Each row below holds a small network's activations on one input, seen along a few directions.
Each table varies a few parts of the input and shows all the possible inputs, shuffled.
A made-up example of a description, with smaller parts first: one of 3 separate values, together with either a single point or one of 11 places around a ring or (one of 4 places along a line, together with one of 5 places around a ring).
Shared parts are said once, and a part with two or three values counts as separate values.

Other details of the inputs shift rows strongly along two fixed directions, in all tables alike. That doesn't count.
To show where, the next rows are all for the same input, with only those details redrawn:
10,-10,4,10,12,7,0,1,-3,-19,-4,3,-1,-8
1,16,-5,-17,-7,-14,1,4,13,36,3,-14,4,0
-4,-4,-4,-13,-13,-18,5,18,8,3,-4,5,-7,24
4,17,-3,-12,0,-7,0,-1,10,35,3,-17,8,-10
9,-20,5,15,14,8,-1,4,-8,-36,-7,9,-8,-1
-5,-3,-4,-14,-13,-17,6,18,9,4,-3,5,-5,23
16,16,3,7,22,13,-7,-19,1,22,3,-24,12,-40
1,10,-5,-13,-6,-12,1,5,10,26,2,-11,2,2

A family of inputs:
R1: -8,1,0,0,-13,17,7,-30,-11,-28,-10,12,-1,12
R2: 4,-6,-4,-1,4,-4,-5,5,-2,-7,2,10,-1,7
R3: -7,-12,4,-6,-28,11,16,-10,-14,-48,-7,19,-9,31
R4: -12,7,-3,-10,-5,-7,6,8,5,21,7,-6,-2,0
R5: -15,11,-3,-10,-3,-5,0,1,8,31,2,-12,6,-8
R6: -3,8,1,-8,-19,11,12,-27,-5,-10,1,6,-3,9
R7: 2,-8,-1,14,7,11,-13,-2,-7,-16,-2,9,7,-7
R8: 5,9,-6,-11,-5,-8,-8,1,6,23,5,-11,9,-4
R9: -4,15,-2,2,-4,-5,1,-3,3,30,13,-13,3,-5
R10: -8,1,3,0,6,-3,1,2,4,6,-7,3,-2,-2
R11: 3,-9,1,11,17,6,-4,-5,1,-11,-9,7,1,-6
R12: -7,-8,3,0,-4,1,3,10,-4,-6,2,-4,-3,-3
R13: 3,-4,0,0,8,-4,2,5,0,-4,-1,8,-6,5
R14: 7,-12,-1,17,8,10,-7,2,-11,-33,4,16,-3,-3
R15: 16,-4,14,25,31,27,-3,-15,-11,-21,-2,-9,2,-43
R16: 3,-3,-4,4,9,2,-11,-6,3,1,-3,3,9,-6
R17: 10,17,8,9,26,14,-1,-18,-1,21,6,-16,6,-43
R18: -10,-3,-9,-16,-31,-21,-2,27,4,1,4,10,-4,36
R19: -7,-13,5,18,1,5,-3,2,-7,-16,-1,9,-4,9
R20: -3,-6,-3,-11,-10,-15,5,18,6,-2,-4,6,-7,23
R21: -2,-6,4,10,-7,0,0,5,-5,-5,6,-3,-3,4
The inputs of R17 and R15 match in every part but one. If R14 is changed in the same way as R17 into R15, which row does it become? -> R18
Describe the family of inputs behind these rows. -> one of 3 separate values, together with either a single point or one of 6 places around a ring
Which other rows agree with R5 in the choice among 3 separate values? List them by row number. -> R1, R7, R10, R11, R16, R19
Which other rows does R13 become when the choice among 3 separate values takes its other values? List them by row number. -> R11, R20
